Each row below holds a small network's activations on one input, seen along a few directions.
Each table varies a few parts of the input and shows all the possible inputs, shuffled.
A made-up example of a description, with smaller parts first: one of 4 places along a line, together with either a single point or one of 9 places around a ring or (one of 2 separate values, together with one of 8 places around a ring).
Shared parts are said once, and a part with two or three values counts as separate values.

Rows:
x1: [ 23 -31  75   2   4  20  64 -66 -14 -17 -63 -12  -2 -12 -37  30 -35  50
 -37 -15]
x2: [ 20  10 -90  32  52   4  36 -29   1 -53  22  48 -20  20 -25  76  -1 -20
  42 -23]
x3: [ 40 -31  74  26  58  69  11  -6 -15 -20  -6 -51  22 -26 -32   9 -11  60
  -9 -47]
x4: [ -1 -15  83 -22 -88  -7  48 -51   3  33 -54   8  10  11 -30  -5 -34  18
 -28  29]
x5: [ -7 -10 -73  33  37 -13  10  22  47 -46  20  48 -24  47 -18  68  -4 -31
  26 -18]
x6: [ 20  36  12 -51 -29 -38 -59  74  13  50 -42  16 -15  34  49 -34  26 -39
   8  38]
x7: [-24  12  13  15   4  18 -18 -66 -73  36  15 -63  23 -68  46 -46  -4   8
  -6  23]
x8: [-21 -58  48  34  19  54 -22  -6 -33  -1  62 -59  13 -43  -4 -67   9  41
  -3 -22]
x9: [ 25  39   7 -57 -34 -48 -63  78  18  37 -42   5 -29  35  51 -29  23 -25
  11  37]
x10: [  8  24  70 -22 -47  -3 -18 -33 -37  37 -37 -36  16 -10  47 -13  -5   5
  -4  21]
x11: [ -43    4 -111   13   23  -24    8   47   47  -35   69   42   10   -7
  -22  -10   15  -28   -7  -17]
x12: [ -39   18 -109   -2    0  -32    2   35   43  -21   56   54   -5   18
  -24   21   21  -39    7   -5]
- What is each input in this table made of? => either one of 2 separate values or one of 4 places along a line or one of 6 places around a ring

Rows:
x13: [ 26  30 -21 -33 -35 -52  35  16  54  -6 -70  73 -26  69 -17  68 -17 -29
   4  17]
x14: [  0   7  37 -26 -28  -3 -17  -4 -28  36 -18 -25   3 -22  22 -51   7  10
 -11  25]
x15: [  9 -18 -35  26  37  14  20  13  22 -35  20  29 -12  20 -32  37   0  -5
  18 -27]
x16: [ 24 -30  61  18  15  38  18 -27 -15  -9 -16 -21   5  -5 -17   5 -14  31
  -1 -18]
x17: [ -6   9 -64  24  20   1  19 -32  -4 -26  29  20  -6   3 -12  41  -2 -16
  26  -8]
x18: [-38  14 -50 -13 -44 -37 -19  36  30  13  33  32   2  19   9 -24  16 -40
   2  23]
x19: [-11  21 -62 -17  -4 -34 -19  37  13   4  20  28  -9   6  14 -20  19 -31
   6  15]
x20: [  9  36 -44 -19  17 -18 -48  67  16   4  13  11  -2  14  31  -5  28 -31
  19   3]
x21: [ 23  24  50 -25  -5   8 -45  26 -23  39 -22 -39  11 -11  37 -34  15   7
   0  10]
x22: [-25   5 -68  21  26  -3  17 -23  -1 -21  33  21   2  -7  -9  25   0 -17
   6  -9]
x23: [ -4  14 -48  -3  17 -23 -51  54  12   1  16   8 -20  20  40  -9  23 -34
  24  10]
x24: [  1 -29  47  12  10  30  14 -18  -9   0  -3 -31  17 -25 -20 -18 -15  35
 -22 -11]
x25: [-14 -15 -47  20  31   5  13  20  29 -28  33  18  -1   0 -36  13   2  -1
  -4 -19]
x26: [  38   10   78  -43  -57  -26   33  -28    9   21 -105   20  -17   39
   -8   40  -26    6  -21   26]
x27: [ 12 -33  59  11   7  35  11 -14  -8 -11  -4 -28   9  -9 -22  -6 -10  42
 -12 -24]
x28: [  8  -6  36  18  -3  25  19 -67 -42   2  -8 -29  10 -23   4  13 -19  21
   4   1]
x29: [ 10   3  48 -11  -4   3 -48  15 -27  34 -16 -42 -10  -6  46 -39   9   5
   6  19]
x30: [-25  -1  49 -23 -66 -10 -17  -4 -11  47  -3 -20  13 -11  20 -52   0  -2
 -14  30]
x31: [ -3 -21 -33  17  30  11  12  25  30 -38  34  22  -8  15 -36  25   6   7
   7 -30]
x32: [-21   0 -59  18  28  -3  18   1  15 -31  37  14   1 -12 -18  13   4  -7
  -4 -20]
x33: [ -5 -14  36  11   6  21  19 -35 -23  -3   0 -34  19 -38  -3 -18 -13  30
 -21 -12]
x34: [ -8  -8  30  17   3  20  18 -59 -38   7  -4 -29  20 -34   5  -5 -14  20
 -12   0]
- Changing only one part turns x31 into x27. The same change can be made to x23. Which row results? => x29
- What is each input in this table made of? => one of 2 separate values, together with either a single point or one of 4 places along a line or one of 6 places along a line
- Which other rows does x20 become when the choice among 2 separate values takes its other values? List them by row number. => x21

Rows:
x35: [ 30 -22  91  -1 -19  26  55 -77 -30   5 -63 -21   0 -11 -29  20 -35  47
 -20   0]
x36: [-20 -15  60  14 -11  26  14 -76 -56  24  -6 -57  26 -56  14 -35 -20  33
 -27   9]
x37: [ -7  60 -64 -67 -63 -95 -79 107  45  50 -25  58 -42  68  70 -28  38 -85
  25  66]
x38: [ 44 -40 119   4   9  41  28 -29 -10  -9 -63 -35   0   3 -24  20 -28  59
 -22 -24]
x39: [-28  11 -96  20   2 -21  35  -9  32 -36  43  58  -2  20 -28  48  -1 -34
  16 -11]
x40: [ -8 -21  75  14 -39  29  39 -92 -41  16 -19 -34  23 -28 -14   1 -31  33
 -17   7]
x41: [  30   67  108 -104 -112  -58  -79   56  -14  111 -103  -27    1   21
   91  -75   18  -23  -16   79]
x42: [ 16  -5 -62  16  46  -7  21  48  64 -51   4  56 -20  49 -43  69  -1 -16
  14 -32]
x43: [-14 -30  69  13   0  44 -12 -30 -49  24  23 -67  26 -59   8 -69  -1  40
 -20  -3]
x44: [ -39   14 -112   20   24  -25   10    4   20  -31   55   34   -2   -6
   -6   19    9  -35    7   -6]
x45: [ -34    1 -103   18   33   -9  -15   42   25  -28   79   25    0   -6
  -11  -10   24  -24   13  -15]
x46: [ 26 -29  86  21  39  62 -31  -8 -50   9   7 -78  17 -42  19 -44   2  49
   2 -21]
x47: [ -2   4 -88  24  71  10 -33  62  24 -38  65  16 -11  10  -4  18  31 -20
  32 -32]
x48: [  6   7 -84   8  21 -21  45   3  41 -45   4  72 -17  36 -44  66  -4 -25
  12 -15]
- What is each input in this table made of? => one of 2 separate values, together with either a single point or one of 6 places along a line
- Changing only the choice among 2 separate values turns x37 into x41. The same change can be made to x42. Which row results? => x38
- Which other rows does x47 become when the place on the line of 6 takes its other values? List them by row number. => x39, x42, x44, x45, x48

Rows:
x49: [ -8  -1 -68   5  10 -22   7  43  53 -19  16  51 -15  37 -30  26   3 -27
  10   0]
x50: [-45 -20  26   7 -25   2 -34 -10 -23  31  30 -45   5 -30  29 -60   4   4
 -14  21]
x51: [ 30 -29  92  11  -4  47 -14  11   1   4 -11 -30   7  21 -12  11  -4  29
  14 -21]
x52: [  8  19  52 -51 -65 -28  22  -3  11  39 -62  16   6  11 -11 -11  -9   5
 -34  27]
x53: [-29   2  11   5   2   2 -40 -20 -44  30  14 -53   6 -42  50 -46   6   2
  -8  21]
x54: [-11  26  32 -27 -71 -16 -24   7  -7  44   0 -12  23  -1  29 -40   6 -14
   1  29]
x55: [  5  24 -74  -7  52 -15  -6  54  31 -38  23  18  -7  -2  -7  19  20  -7
  -1 -29]
x56: [ 21 -12  44   1  48  34 -15   2 -41  11  -8 -53  14 -52  15 -55   5  38
 -19 -11]
x57: [ -2  15 -77  11  16  -9 -20   8 -10  -9  43  29 -24  17  14  12  23 -36
  47   6]
x58: [ 48  -6  78   9  25  46 -21  -1 -20   3 -25 -39   7  11   8  26  -3  28
  20 -22]
x59: [-10   0 -61  -6  24 -14  -3  63  49 -37  37  28  -4  11 -27   5  18  -3
  -7 -27]
x60: [-18  -9 -63  12 -12  -8 -16  18   9  -8  56  38 -21  29  -6  -2  21 -34
  41   6]
x61: [ 31 -14  54  -4  -8  -9  18 -43 -18  -2 -72  -6 -32  20  13  26 -25  15
  -1  15]
x62: [ 12 -37  69  -3 -36  -7  25 -30   3   3 -55   4 -30  30  -6  11 -28  18
  -6  15]
x63: [  5 -35  59   4  19  34 -10  13 -20  11   7 -45  13 -41  -5 -69   4  39
 -25 -11]
x64: [  5  49  18 -30 -44 -16 -31  -4 -27  43 -15 -20  22 -13  50 -26   7 -16
   7  30]
x65: [-25 -43   5  50  10  45  78 -89 -14 -40  38  -6  30 -37 -66  31 -32  37
 -18 -34]
x66: [ -10  -18   -9   50   39   46   74 -103  -33  -40   23  -15   29  -47
  -48   44  -30   37  -12  -37]
x67: [-29   1 -66   8  -1 -30  -2  36  45 -19  26  49  -5  34  -3  20   7 -40
   6  -2]
x68: [-13  25 -79   8  25 -31  -6  27  28 -20  12  40  -8  22  16  34   9 -45
  12  -3]
x69: [  7  22 -81   4  36 -23   3  34  35 -21   2  42 -19  25 -11  40   4 -32
  16  -1]
x70: [ 26  41  38 -56 -40 -28  15 -15  -9  35 -79   7   4  -1   8   3  -6   1
 -29  28]
- What is each input in this table made of? => one of 2 separate values, together with either a single point or one of 4 places along a line or one of 6 places around a ring
- Which other rows does x58 become when the place on the ring of 6 takes its other values? List them by row number. => x53, x56, x61, x64, x70
